These are the activations of a small neural network, seen along a few directions. Each row is one input.
In each table, some parts of the input vary, and every possible input appears once, in random order.
A made-up example of a description, with smaller parts first: values(3) and (point or line(11) or (line(4) and ring(5))).
Shared parts are said once, and a part with two or three values counts as separate values.

Other details of the inputs shift rows strongly along two fixed directions, in all tables alike. That doesn't count.

Rows:
x1: [  4 -29  20   1  -9   9   7  11 -11  -7  -3 -17   5]
x2: [  2 -33  15   1  -9  11   6  11  -5  -6  -8 -14  -1]
x3: [ 30 -30   2  15  17 -19 -25 -50  14 -21  35  24 -10]
x4: [ -4  44 -22   0  10   3   2  -7   9   6  -7  19  -6]
x5: [  1  45  -6 -12   0   3  -5 -13   6 -10  -2  12  -1]
x6: [ 16 -23  12  25  24 -26 -17 -40   8 -22  28  35 -20]
x7: [ 19 -24  10  25  24 -17 -14 -44   8 -16  24  37 -15]
x8: [-31  32 -17 -22 -12  23   9  48  -4  19 -43 -23  30]
x9: [ -9 -37  11   7  -4   5  -4  20   0  -3 -11  -6  17]
x10: [ 13  39 -20  -9  -6  -4 -12 -10   9  -4  14  12   1]
x11: [ 11  41 -18 -14   0  -3 -17 -14   4  -1   8   8   3]
x12: [ -5 -30  20  10  -6   4  12  14  -8  12   5 -12   6]
x13: [-10 -32  18   4  -1  -4  12  12  -9   9   1 -13   2]
x14: [  8  40 -18 -13   0 -11 -16 -10   5  -6  12   6  -1]
x15: [ -7 -26  26   4  -2  -6   8  13 -15   8   5 -16   7]
x16: [  1  43  -9 -11   1   4  -2 -15   8 -11  -1  13  -1]
x17: [  5 -27  23   1  -9   9   3  12 -13  -7  -3 -17   4]
x18: [-16  38 -19  -6   6  -9 -12  -3  21 -13  -5  23   7]
x19: [ -3 -28  23   5  -1   2  11   7 -14  13   2 -14  11]
x20: [  3 -30  15  12  -1   5   4  17 -15   8  -5  -9   1]
x21: [-16  44 -14  -5   0  -9   4  -8  13   3   3  18  -6]
x22: [ -3  44  -6 -12   0  -4  -4 -10   6 -16   2  10  -5]
x23: [-10  46 -11  -7   2  -1   3 -10  12  10   0  20  -2]
x24: [ 24 -32  -1  14  15 -27 -26 -48  17 -26  32  24 -17]
x25: [-10  46 -11  -4  -5  -2   4  -4  14   8   5  22  -5]
x26: [ -1 -29  18  -2  -3   3   8  10 -13 -10  -3 -21   4]
x27: [ -9  31 -26 -30 -18  23   9  40 -11  26 -31 -38  17]
x28: [ -3 -32  14   0  -2   5   9  10  -8 -10  -5 -22   2]
x29: [  9  34 -27  -8  -6  -3 -13 -11  16  -3   5  13  -5]
x30: [  0 -33   8  15   1   8   9  17  -9   8  -7 -10  -1]
x31: [ 13 -24  19  24  19 -20 -10 -48  14 -13  34  35 -11]
x32: [ 12 -36   2  -2  -9   5  -4  13  -7   5   0 -20   4]
x33: [-11  30 -28 -28 -19  23   8  38 -10  26 -33 -38  16]
x34: [ -5  43 -24  -3   9   3   0  -7  10   7 -11  22  -9]
x35: [  2 -31  15   1  -1  12   7   5  -8  -4  -9 -19   5]
x36: [ -8  34 -25 -24 -24  23  11  47 -11  24 -23 -39  18]
x37: [ -7 -37   4  10   5   1   7  13  -9   5 -13 -12  -6]
x38: [-10 -30  19   6   0  -4  13  12  -9   8   4 -16   5]
x39: [-7 52 -4 -7  0 -3  0 -8  4 10  4 16  4]
x40: [-26  45  -6 -20 -24  21  27  52 -16  34 -24 -30  21]
x41: [ -3  49 -16  -3   8   1  -3  -5   3   6  -7  18  -3]
x42: [ -3 -33  13  -3  -3   4   7  10  -7  -9  -9 -20  -2]
x43: [ -8 -33  16   6  -2   4   9   6  -8  14  -6 -12   5]
x44: [  0 -36   7  12   0   7   8  17  -9   9 -10  -7  -4]
x45: [  6  36 -25 -10   2  -9 -11 -12  12  -7  11   7  -3]
x46: [ -6  41 -25   2   1   2   0  -3  13   4  -9  24 -12]
x47: [ -3 -32  10   9   6  -1   9  15 -15   5  -5 -14   0]
x48: [  9 -32   5  -5  -4  -3  -3  10 -14   0   6 -27   9]
x49: [ -3  37 -15  -9   1   5  -4 -18  15 -10  -8  16  -7]
x50: [ -5 -35  11  -1  -4   4   6   8  -6  -9 -11 -20  -2]
x51: [ -2  47 -19   1   2   1   2   0   7   4  -2  21  -6]
x52: [ 13 -26   5  27  25 -23 -11 -39  13 -21  26  34 -21]
x53: [  2 -31  16   4  -8  11   8  12  -7  -6  -5 -17   3]
x54: [-12  45 -13  -2  -6  -1   3  -6  14   7   2  22  -5]
x55: [ -9  40 -23  -2   9  -5   1  -4  11   0  -6  20 -13]
x56: [ 13 -32   6  -4  -4   4  -4   6 -15   6   2 -25  12]
x57: [  7 -36   1  -5  -4  -2  -3  11  -9   2   0 -25   3]
x58: [  0 -34  13   3 -10  11   5  10  -5  -6 -11 -15  -1]
x59: [ 34 -26  10  15   9 -22 -30 -44  10 -23  41  28 -11]
x60: [ -3 -37   5  10   5   9   6   8 -10  11 -17  -9  -2]
x61: [ -8 -28  23   4  -2  -5  12  12 -14   8   6 -16   7]
x62: [ 17 -20  26  24  11 -24 -15 -42  11 -15  40  38 -12]
x63: [ -1  39 -13 -11   2   4  -2 -16  13 -10  -6  16  -6]
Description of these inputs: values(3) and (point or (values(4) and line(5))).
Changing only the values(3) part turns x1 into x16. The same change can be made to x25. Which row results?
Answer: x23
Changing only the values(3) part turns x24 into x29. The same change can be made to x52. Which row results?
Answer: x30
Which other rows does x36 become when the values(3) part takes its other values? List them by row number.
Answer: x3, x45
Which other rows does x44 become when the line(5) part takes its other values? List them by row number.
Answer: x20, x30, x46, x51
Which other rows does x20 become when the values(4) part takes its other values? List them by row number.
Answer: x17, x59, x62
Which other rows does x27 become when the line(5) part takes its other values? List them by row number.
Answer: x3, x11, x33, x56
Which other rows does x41 become when the values(4) part takes its other values? List them by row number.
Answer: x5, x11, x39

Rows:
x64: [-16  57 -13  -9 -11   8  -8   2  20  -8 -16  28   1]
x65: [-26   2  21 -11 -15  -2  26  41 -15   2  -9 -31  11]
x66: [ -3  -1  16   4  -7  27  17  30 -23  28 -16 -21  20]
x67: [ 10 -34  34  15   4  -5   5 -25  -9  11  23   3  -6]
x68: [ -3 -44  15  14   9 -21  -5 -16   0  13  21   5   4]
x69: [-26  21 -31 -16   5  11  16  41 -13  22 -45 -30   1]
x70: [ 24 -20  16  25   5  -2 -14 -32   5  -5  15  37 -19]
x71: [-23 -13   0 -10 -16  29  24  41  -3   1 -35 -33   8]
x72: [ -1  38 -43   5  11  -9  -6 -20  31  -5   3  36 -16]
x73: [ 37 -51 -10  -9  -1 -12 -34  -7  -3 -12  21 -31   9]
x74: [ 49 -44   7 -12  -8   4 -21 -18 -15 -14  24 -28   1]
x75: [-16  54   3  -9   1 -15  -3 -31  25 -11  15  34   0]
x76: [-12  57 -28   0   7  -2  -8   4  13  16  -2  26  17]
x77: [-21  -4  20  -6  -9  21  13  37 -10   7 -23 -18  32]
x78: [  5  58 -29  -1  -1  13  11 -14  16   1  -6  24 -21]
x79: [ 17 -20   8  16  23  -5   3 -34  -5 -15   1  17 -29]
x80: [-25  -7  -1  -5 -10  -7  20  52 -24  28  -7 -40  11]
x81: [  5 -51   4  17   3  -6 -14   4   2   8  -1  11   1]
x82: [-18  58 -20 -14  13   0   3 -14  16 -24 -21  21 -15]
x83: [ 35 -22   1 -12  -6 -14 -37 -40  11 -48  29  -3   4]
x84: [  8 -30  31  19   3 -13  13  -4 -19   2  27  -7 -14]
Changing only one part turns x77 into x66. The same change can be made to x82. Which row results?
Answer: x79
What is each input in this table made of?
Answer: values(3) and (point or line(6))

Rows:
x85: [ 11 -15   7  11   9 -10  -6 -23   4  -9  16  14 -11]
x86: [ 2 11 -3 -7 -5  1 -3  2  1 -1  3 -4  5]
x87: [-11  26  -7  -5  -2   0   6   6   3   5  -5   3   2]
x88: [ -8 -16   3  -8  -8  17   9  23  -9  -2 -24 -26   5]
x89: [ 0 -1 -3  2  1  6  3  4 -3  6 -7 -2 -1]
x90: [ -4 -20  16   2  -4   1   6   9  -7   3   0  -9   6]
x91: [  0  -7   8  -2  -7   7   7  10  -9   6  -3 -13   4]
x92: [  1  -5   2  10   8  -9  -4 -12   7  -6   8  16  -5]
x93: [ 10 -12  -4   7   8  -8 -12 -17   8  -8  10  13  -5]
x94: [ -1  23  -9 -11  -4   2  -2   5   0   2  -1  -4   5]
x95: [  6 -11   0   0   2  -5  -5  -5   1  -4   7  -1   0]
x96: [  1   1   7   6   6 -10  -5 -16   6  -8  12  16  -4]
x97: [ -2  24 -17  -8  -2   1  -3   4   4   3  -4   1   0]
x98: [  3 -33  10   7   0   4   6   9 -11   6  -4 -13  -1]
x99: [ -5 -10   3   6   2   0   1   3   1   4  -5   2   0]
x100: [ -3  45 -13  -9  -3   2   2  -3   3   3  -1   7  -1]
What is each input in this table made of?
Answer: point or (values(3) and line(5))
A walk changes only the line(5) part. It starts at x99 and steps to x92. List the rest of the walk in order.
Answer: x87, x96, x90
Which other rows does x86 become when the values(3) part takes its other values? List them by row number.
Answer: x90, x91

Rows:
x101: [-10  -6   0  -6  -5  -2   8  27 -12  20  -1 -26  15]
x102: [ 11  25   3   0  -1  -8  -9 -23   4  -7  17  18  -7]
x103: [ -1  -3  12  -8 -15  18  10  18 -11   9 -11 -21  14]
x104: [  0 -29  13   9   0  -3  -7  -5   4  -2   8   5  10]
x105: [  2 -28  14   8   2 -13  -9  -2  -2   2  12   2   5]
x106: [-12  -8   0   5  -2  15  14  28 -11   8 -22 -12  -1]
x107: [ 11 -13 -20 -17 -19  12  -4  27  -4   4 -12 -36   5]
x108: [ -1  45 -11 -13  -8   2   8   5  -7  11   4 -10   3]
x109: [ -9 -31  14   4   5 -10   0  -6   4 -12   2   1   0]
x110: [  4  17 -10  10   9   1  -6 -21  15   1   3  31  -8]
x111: [ 18 -31  -3  -4  10   0 -19 -12  -4 -17  -3 -11   4]
x112: [  2 -24  22   1   1   0   5 -12  -2 -16   5  -4  -8]
x113: [-18  37 -19  -6   2   8  12   7   6   5 -21   6  -9]
x114: [-18  39 -12  -9  -4   0   4  16   8  -2 -10   5   8]
x115: [  6  18 -10   9  10  -8  -8 -18   8   5   7  29 -14]
x116: [  6  25   4   1   3  -4  -2 -19  10 -21  11  20  -9]
x117: [ 10 -31   4  16  12  -9   3  -8  -7  10  12   3  -8]
What is each input in this table made of?
Answer: values(2) or (values(3) and line(5))
A walk changes only the line(5) part. It starts at x101 and steps to x105. List the rest of the walk in order.
Answer: x104, x114, x109
Which other rows does x104 become when the values(3) part takes its other values? List them by row number.
Answer: x103, x110
Which other rows belong to the same alternative as x107? List them by row number.
Answer: x111
